A small network was shown many inputs. Here are its activations along a few directions, one row for each input.
In each table, some parts of the input vary, and every possible input appears once, in random order.
A made-up example of a description, with smaller parts first: one of 5 places around a ring, together with either a single point or one of 9 places along a line or (one of 2 separate values, together with one of 6 places along a line).
Shared parts are said once, and a part with two or three values counts as separate values.

Other details of the inputs vary at random and push rows far along two fixed directions, the same in every table; ignore that.

Table:
row 1: [ -8  30 -14 -25  -3 -25  20 -40  38 -26  -6 -50  30  21  11 -41  17]
row 2: [ -7 -44 -22 -19   2 -45 -25   3 -28  -8  34 -19   4  -4  27  11 -21]
row 3: [  2 -31 -26 -10  12 -15 -25  43 -20 -22  17 -32  14   1  41  15 -15]
row 4: [-22   1 -14 -28  23 -28 -10 -41  15 -26   2 -29  28  20   8 -42  13]
row 5: [-10  -7  -4 -21  10  -7 -11 -18  28 -41  -7 -28  28  24  28 -50  10]
row 6: [-22  22 -15 -23   7 -16 -32 -16  19 -40 -25 -36   5  17  27 -30   7]
row 7: [-21  22   2 -17   7 -22 -17 -29  32 -45 -21 -28  12  29  11 -46  27]
row 8: [  1   7  12  32   9  11  21  -1   8  43   4  40 -12 -15 -46  17  18]
row 9: [ -3  68  47  15   7  40  43 -53  35  15 -48  24  -1  -4 -55 -49  38]
row 10: [ -8  19   6 -16  29 -30  -4 -26  16 -30  -1 -39  33  24  22 -38   8]
row 11: [ 21 -30   6  36  15  23  26  22  -4  44  31  42 -16 -17 -45  38  -3]
row 12: [-12  17  -7 -39  -4   5 -26 -47  13 -24 -27 -30  12  31  18 -48 -19]
row 13: [ -8 -67 -40  -1  13 -43 -26  49 -26 -20  63  -4   3   2  24  35  -5]
row 14: [  8 -37 -23 -16  -1  -9 -35  14 -29  -6  29 -25   2   9  51  11 -27]
row 15: [ 12 -71 -25  -3   7 -43 -28  32 -32   2  58 -21  -5  -4  32  31 -41]
row 16: [-10  65  29   7  -8  51  24 -23  27   2 -61  26 -11 -12 -37 -33  21]
row 17: [ 13  12  33  26 -13  17  23   1 -16  33  -5  31 -26 -29 -30  13   1]
row 18: [ 29 -31  22  28 -10  26  21  18 -21  47  14  42 -21 -33 -19  39 -14]
row 19: [  1  18   9  17 -19  29   0  -1 -14  44 -15  44 -28 -12 -29  26  -5]
row 20: [  8 -53 -18   5   3 -58 -36  33 -38   0  53 -26 -17  -7  38  42 -19]
row 21: [ 26  -8   5  25 -36   7  44  23 -13  44  19  28 -24 -34 -26  56  -8]
row 22: [-22  21   4 -26  -4 -33 -21 -50  17 -15 -27 -30  15  13  15 -51  -4]
row 23: [-18 -25 -40  -6   8 -33 -40  35  -9 -14  21 -20   0   0  32  15 -14]
row 24: [ 22   4  18  26 -11  29  11  32 -36  39   7  44 -25 -17 -15  58 -17]
row 25: [ -3  67   9  -4 -33  48  48 -26  45   4 -60  17  -1 -10 -38 -16  18]
row 26: [  2 -18   3  40  -5  10  13  40  -3  33  18  56 -22 -18 -39  42  13]
row 27: [-20  26   5 -16   7 -16  -8 -21  24 -47 -16 -30  17  23  14 -59  23]
row 28: [  6 -14 -41 -20 -27 -28 -13  19 -21  -9  33 -39  -2   8  43  28 -21]
row 29: [-12  16 -21 -25 -16 -26  11 -13  36 -44  -3 -42  25  24  20 -32  16]
row 30: [  0 -40 -31 -10  11  -9 -29  35  -9 -20  23 -24   8  -1  46   9 -19]
row 31: [ 16  -2  25  26  -2  35  32  24   1  16  -9  38   0 -10 -35  17  19]
row 32: [ -5  18  15 -25   5 -33 -11 -31   3 -29 -16 -38  24  14  32 -36 -13]
row 33: [ 15 -33   5  34   0  28  22  38   1  26  22  53 -19 -13 -42  38  -1]
row 34: [ -2  56  45  11  -1  38  39 -25  35  -5 -51  36  10   5 -42 -29  27]
row 35: [-22  12 -18 -44  -5 -10 -31 -42  -6 -25 -17 -25  12  23  25 -33  -9]
row 36: [ 19 -62 -13  -1   6 -42 -22  42 -47   1  49 -31   7  -9  43  36 -28]
row 37: [ 10  10  21  34  10  14  22  -2   5  33   4  33 -22 -12 -42  23  26]
row 38: [  5  47  44   8   8  56  44 -61  45  21 -51  29  12  -1 -48 -49  29]
row 39: [ 16  -1   9  28 -16  25  -3  22 -32  43   8  42 -44 -17 -22  58  -3]
row 40: [-11 -57 -51  -9  11 -30 -35  52 -32 -15  47 -10  -3  -9  33  43 -20]
row 41: [-16  27  -6 -25  13 -12 -18  -6  14 -43 -26 -34  24  17  34 -30  -6]
row 42: [ -7  43  19  -2  -5  61  23 -32  41   6 -62  33  -3  -2 -47 -32   3]
row 43: [ 17   3  12  29 -16  31   6  31 -39  41  14  39 -40 -23 -19  46  -7]
row 44: [ -5  27   5 -37  -4   6 -19 -37  -3 -24 -36 -39  24  27  30 -43  -7]
row 45: [ 28 -21  18  38  14  23  32  32 -19  43  23  33  -5 -21 -33  43  10]
Description of these inputs: one of 5 places around a ring, together with either a single point or one of 8 places around a ring.
Q: The inputs of row 10 and row 41 match in every part but the place on the ring of 5. If row 11 is changed in the same way as row 10 into row 41, which row does it become?
A: row 42
Q: The inputs of row 16 and row 17 match in every part but the place on the ring of 5. If row 23 is changed in the same way as row 16 into row 17, which row does it become?
A: row 22
Q: Change only the place on the ring of 5 in row 3. List by row number the other rows that result.
A: row 31, row 36, row 44, row 45

Table:
row 46: [ 27 -69  22  51  16  -1  25  51 -13  35  49  59  -9 -21 -37  51   2]
row 47: [  8   9 -15  27 -19  10  20  22  -5  41  19  38 -33 -18 -33  50 -10]
row 48: [-19 -33 -56 -13   7 -84 -43  38 -24 -21  49 -48  -4   0  43  42 -19]
row 49: [-13 -10   4 -33   7 -56   7 -51  42 -52   3 -55  43  23  20 -76  15]
row 50: [-18  24 -10 -40  -3 -47 -23 -66  13 -33  -1 -57  11  31  29 -68  -5]
row 51: [  4  14  -6 -47  -8 -30 -10 -62   9 -36 -18 -69  27  25  46 -59  -4]
row 52: [-26  23 -11 -38   3 -40  14 -48  71 -60 -28 -51  53  30  13 -77  18]
row 53: [-22  25  10 -42   8 -17 -38 -72  21 -31 -39 -50  32  48  27 -84   4]
row 54: [ 34 -28 -12  33 -24  36  14  70 -31  24  21  43 -35 -23  -7  77  -3]
row 55: [ 10 -37   3 -16  23 -40 -43  16 -26 -26  21 -56  22  12  69 -12 -39]
row 56: [ 34 -39  22  31   1  22  13  50 -57  48  30  49 -11 -26 -12  63 -25]
row 57: [-38  32 -20 -46  20  -6 -42 -63  34 -48 -38 -37  19  38  19 -88  -5]
row 58: [  9  73  40   4 -25  53  50 -32  39  20 -74  16   3 -20 -33 -20  -2]
row 59: [-25 -14 -48 -21   0 -69 -39   8  -5 -22  32 -46   8   6  53   9  -8]
row 60: [-17  27  17 -51  11  -6 -29 -77  19 -43 -34 -48  35  51  33 -74  -4]
row 61: [ 20 -16  12  25 -26  12  20   6 -25  55  22  27 -29 -21 -31  37   1]
row 62: [-10  64  47   6 -17  14  33 -68  19  26 -56  30 -21 -17 -64 -27  25]
row 63: [ 34 -33  11  55  19  -3  47  47 -23  48  68  24 -15 -29 -32  60  23]
row 64: [-13 -22 -52 -26 -10 -51 -34  13  -6 -18  31 -60  13  20  49   6 -15]
row 65: [-49  34 -11 -46  26 -24 -46 -59  30 -53 -52 -40  20  25  12 -77   6]
row 66: [  5 -14  24  34   6   5  -6   9 -26  48  13  56 -27 -21 -24  37   4]
row 67: [ 16  41  43  -2 -26  36  50 -39  -5  27 -38  23   4 -18 -33 -18   2]
row 68: [  9  53  58  27  33  45  47 -43  37  19 -38  31  17  10 -58 -41  46]
row 69: [ 18  58  64   6 -23  46  50 -52  21  27 -62  14  -3 -23 -34 -35   1]
row 70: [ 24 -26  -5  18   4  52   7  28 -17  32  -3  43 -19 -23 -19  39 -12]
row 71: [  5  56  17  25  11  30  62 -14  46  17 -22  15  13  -4 -50  -7  42]
row 72: [ -3 -63 -45 -25  22 -28 -44  50 -44 -28  43 -36  23   2  63  15 -40]
row 73: [  2 -64 -33 -14  27 -27 -50  55 -30 -26  38 -47  13  -6  70  14 -47]
row 74: [  0 -42 -42 -20  -7 -37 -33  67 -42 -44  43 -42  14   9  70  26 -24]
row 75: [-23  72  29   9 -25  44  19 -33  34   5 -67  50 -20  -7 -43 -25  39]
row 76: [ -5  26  21  -5  -1  73  15 -32  18  16 -44  41  -6  -1 -40 -12   2]
row 77: [-24  36   7 -39  17 -25 -39 -76  23 -39 -30 -40  21  48  23 -87  -4]
row 78: [ 25 -15  19  17 -22  22  29   1 -26  43  27  28 -26 -19 -24  47  -7]
row 79: [ 45 -45  13  35   2  26   7  40 -45  50  29  45 -24 -20 -11  68 -17]
row 80: [-25 -61 -52 -12  29 -52 -68  35 -29 -19  51 -24   0  -1  55  17 -18]
row 81: [-19 -15 -47 -18  -3 -44 -49  28  -9 -48  34 -39  -7  28  50  -5 -10]
row 82: [ 10 -49 -15  33   1  36  -9  53 -32  51  29  50 -32 -25 -27  60 -12]
row 83: [ -8  40  46  14   7  17   5 -42   6  25 -47  43 -17  -6 -54 -13  15]
row 84: [  0 -16  -8  41 -13   0  -3  70 -31  22  23  51 -50 -31 -30  80   7]
row 85: [  4 -39 -51 -24  -5 -52 -19  49 -36 -22  48 -53  24   1  65  34 -37]
row 86: [-22  32 -15 -21  27 -24  -6  -8  42 -71  -6 -62  39  42  33 -61  42]
row 87: [ 11 -19   1  43  42  36  26  43   3  27  26  38  -3 -18 -39  30  24]
row 88: [ 18 -26  -6  29 -25  37  11  66 -30  23  33  46 -37 -15 -13  81  -4]
row 89: [ -7  40  37  15 -17  45  54 -17  64 -17 -55  48   6   0 -60 -39  44]
row 90: [ 12 -73  -4  44  20  19  22  64  -1  25  41  63 -11 -32 -40  50   0]
row 91: [ -1 -44 -54 -24  -5 -48 -29  34 -23 -21  60 -53   9  15  60  43 -30]
row 92: [ 18  50  10   0 -27  47  44 -29  25  23 -51  20  -3  -9 -31   2   6]
row 93: [-10 -49 -52 -12 -10 -43 -52  57 -27 -32  50 -44  -4  20  59  25  -9]
row 94: [  5  70  48   8 -27  68  36 -14  33  -3 -80  27  -7 -12 -28 -28  10]
row 95: [ -9  61  45   7 -22  22  33 -72  22  34 -50  37 -16 -18 -49 -33  30]
Q: The inputs of row 83 and row 84 match in every part but one. If row 46 is changed in the same way as row 83 into row 84, which row does it become?
A: row 89
Q: The inputs of row 61 and row 93 match in every part but one. If row 78 is changed in the same way as row 61 into row 93, which row does it become?
A: row 88
Q: What do these inputs look like to the network?
A: one of 5 places around a ring, together with either one of 2 separate values or one of 8 places along a line
Q: Change only the choice among 2 separate values in row 68. List by row number the other rows that result.
A: row 46
Q: List by row number the other rows that have the place on the ring of 5 in common with row 71.
A: row 47, row 48, row 52, row 58, row 59, row 64, row 85, row 91, row 92
Q: Start at row 79 and move only the place on the ring of 5, one step at a time. The first step leads to row 51. Which rows follow, in order?
A: row 92, row 54, row 70

Table:
row 96: [ 19  25  47  37  -3  56  59  -4  13  43 -27  64  -9 -26 -67  13  22]
row 97: [ 11 -41 -14  36  14 -15   2  57 -24  26  53  24 -19 -20 -10  61   1]
row 98: [ -5  -4   4  10  10   0   1   1   4   0   6  14  -2   3 -15  -2  15]
row 99: [-19  31  -5 -29  -1 -13 -24 -37   9 -23 -28 -31  10  18  21 -38  -3]
row 100: [-10  15  -1 -34   3   1 -20 -41   8 -21 -27 -30  19  21  23 -44 -12]
row 101: [ 14 -46 -37  19 -13   3 -13  86 -40  12  46  16 -25 -20  20  80 -24]
row 102: [-18   8 -11 -32   0 -19 -37 -27  -3 -29 -13 -32   9  23  32 -33  -8]
row 103: [-12  50  10 -31 -17   5   3 -61  23 -16 -47 -27  12  14   5 -53   5]
row 104: [-15  -4 -13 -31   6 -22 -40 -19  -3 -30  -9 -39  11  17  40 -34 -17]
row 105: [  6 -44 -27   7   9 -42  -7  35 -16  -4  57 -23   2  -4  23  28  -2]
row 106: [ 25 -42  -4  20  -6   2  -1  51 -48  31  39  19 -18 -25   8  64 -26]
row 107: [-17 -13 -11 -19  23 -32 -26 -12  15 -38   5 -37  22  20  28 -41   3]
row 108: [-11  -8  -9 -22  23 -21 -14 -23  18 -32   2 -36  30  24  22 -43   4]
row 109: [ -1 -38 -23   7   8 -42  -8  30 -10  -4  47 -11   0  -2  13  26  -2]
row 110: [ 24  32  41  28 -26  57  43  -9  -3  51 -30  55 -26 -24 -51  25   2]
row 111: [  0  54  27  23 -13  69  53  -6  44  13 -55  55  -7 -12 -64  -8  34]
row 112: [ 12 -25  -3  11   9 -22   6  21  -5  -1  34 -12   5   1   9  14   2]
row 113: [ -3  50  27  -1 -26  35  24 -43  17  22 -51  31 -12  -8 -39 -15   6]
Q: What do these inputs look like to the network?
A: one of 2 separate values, together with either a single point or one of 8 places around a ring
Q: The inputs of row 100 and row 108 match in every part but the choice among 2 separate values. If row 99 is changed in the same way as row 100 into row 108, which row does it become?
A: row 97
